A small network was shown many inputs. Here are its activations along a few directions, one row for each input.
In each table, some parts of the input vary, and every possible input appears once, in random order.
Descriptions start from the smaller parts, as in this example, which fits no table here: one of 2 separate values, together with either a single point or one of 9 places around a ring or (one of 5 places around a ring, together with one of 6 places along a line).
Shared parts are said once, and a part with two or three values counts as separate values.
In the rows, zero is written as 128.

Other details of the inputs vary at random and push rows far along two fixed directions, the same in every table; ignore that.

Table:
r1: [123 138 108 105 112 110 146 120 140 117 134 121 128]
r2: [163 195 152 109 184 220 108 131 180 164  97  93 183]
r3: [147 131 116 108 120 102 135 120 137 120 110 135 168]
r4: [126  97 108 188  85  71  86 138  79 154 118 181 127]
r5: [116 120 128 160 137 144 116 136 132 124 134 141 130]
r6: [133 113 137 143 129 155 115 141 114 117 144 137 120]
r7: [139 143 103 125 107 149 113 105  91 167 159 114  89]
r8: [122 104  77 139  68  43 127  98  83 135 137 152 117]
r9: [113 119 116 134 134 135 133 115 133 121 146 122 102]
r10: [116  95  72 170  93  73 106  80  81 154 140 147  97]
r11: [146 169  88 108 100 114 127  99 107 167 135 121 121]
r12: [ 87  80 121 145 142 118 148 119 155  77 140 126 111]
r13: [163 224 150  66 148 206 137 148 174 146 115  86 170]
r14: [ 90  79 117 144 146 115 146 116 161  82 137 129 111]
r15: [160 181 120 100  91 123 121 145 101 164 127 137 131]
r16: [132 127 147 150 128 136 108 160 127 128 119 149 142]
r17: [103  69 170  99 126 102 178 188 172  20 133 146 148]
r18: [149 164  88 103 107 115 130  89 115 168 128 113 138]
r19: [134  90 122 174  74  82  91 153  60 146 137 178 115]
r20: [129  96 105 189  91  70  87 131  78 154 115 183 128]
r21: [168 220 143  66 155 199 134 134 178 148 108  84 180]
r22: [122 107 126 158 150 139 115 120 143 108 121 137 144]
r23: [ 74  49 180 129 172 108 174 112 119 103 122  90  52]
r24: [161 148 114 150 130 137  86 110 110 179 105 136 162]
r25: [171 216 140  64 161 197 137 127 180 155 104  85 185]
r26: [132 128 170 139 153 149 118 107  64 199 113  95  67]
r27: [120 154 132 103 192 201 147 107 197 112 129  83 130]
r28: [123 118 187  94 133 104 161 140  92 149 104  98  90]
r29: [156 139  96 157 135 141  89  86 103 173 120 134 143]
r30: [116 102 135 117 123  89 154 153 156  74 115 151 153]
r31: [ 89  79 161 114 132  93 178 182 186  30 123 148 159]
r32: [136 171  96 109  89 116 131 115 106 167 146 120 119]
r33: [149 153 124 150 119 147  90 125  91 167 150 138 111]
r34: [142 159 125 158 109 139  89 144 102 182 122 145 140]
r35: [133 123 135 155 135 130 103 138 135 130 107 143 158]
r36: [105  80 145 159 146 127 131 149 145  73 132 153 129]
r37: [146 157 124 157 109 139  86 138  99 175 117 142 141]
r38: [160 177 126 103  86 112 114 145  94 162 142 137 129]
r39: [150 191 145  50 144 203 160 137 167 121 147  73 137]
r40: [155 156  82 104 105 108 126  79 108 166 129 115 140]
r41: [116  99 199 138 156 130 131 143  91 161  96 106  89]
r42: [154 163 141 143 114 144  86 149  98 173 134 140 130]
r43: [ 93  60 177 148 156 120 148 187 178  38 114 159 146]
r44: [103 120 111 140 133 135 134 113 138 127 146 119 107]
r45: [119  92  97 192  91  84  92 118  71 142 136 172 110]
r46: [ 87  52 150 161 176 126 149 146 186  33 120 151 143]
r47: [128 140 126  95 108 110 147 133 128 112 156 120 115]
r48: [129 142 153  91 119 109 153 100  64 193 123  80  61]
r49: [107  81 145 155 146 129 133 151 143  75 131 153 122]
r50: [141 174  97 104  94 124 129 109 108 161 140 113 123]
r51: [ 88  75 147  98 135  98 189 157 181  25 137 132 126]
r52: [100  65 110 141 159 109 148  91 163  79 129 124 131]
r53: [118 148 154  95 181 196 148 129 187  99 153  83 117]
r54: [138 144 135 106 105 111 139 157 128 115 126 143 143]
r55: [155 201 142 112 185 238 109 124 176 156 119  89 152]
r56: [ 73  36 132 141 176 107 172 115 198  32 126 127 134]
r57: [134 117  95 143  62  47 115 135  79 143 125 174 128]
r58: [119 152 145  95 180 201 152 127 188 105 138  86 116]
r59: [124 112  88 133  61  51 131 119  73 136 149 158 101]
r60: [151 146 102 155 137 149  93  96 110 175 119 132 141]
Each input here is: one of 5 places around a ring, together with either a single point or one of 11 places along a line.
Changing only the place on the ring of 5 turns r6 into r7. The same change can be made to r22. Which row results?
Answer: r10
Changing only the place on the ring of 5 turns r16 into r54. The same change can be made to r34. Which row results?
Answer: r31
Start at r14 and move only the place on the ring of 5, one step at a time. The first step leads to r55. Which rows follow, in order?
Answer: r4, r57, r1
Which other rows agree with r48 in the place on the ring of 5? List them by row number.
Answer: r1, r8, r11, r18, r32, r39, r40, r47, r50, r51, r59
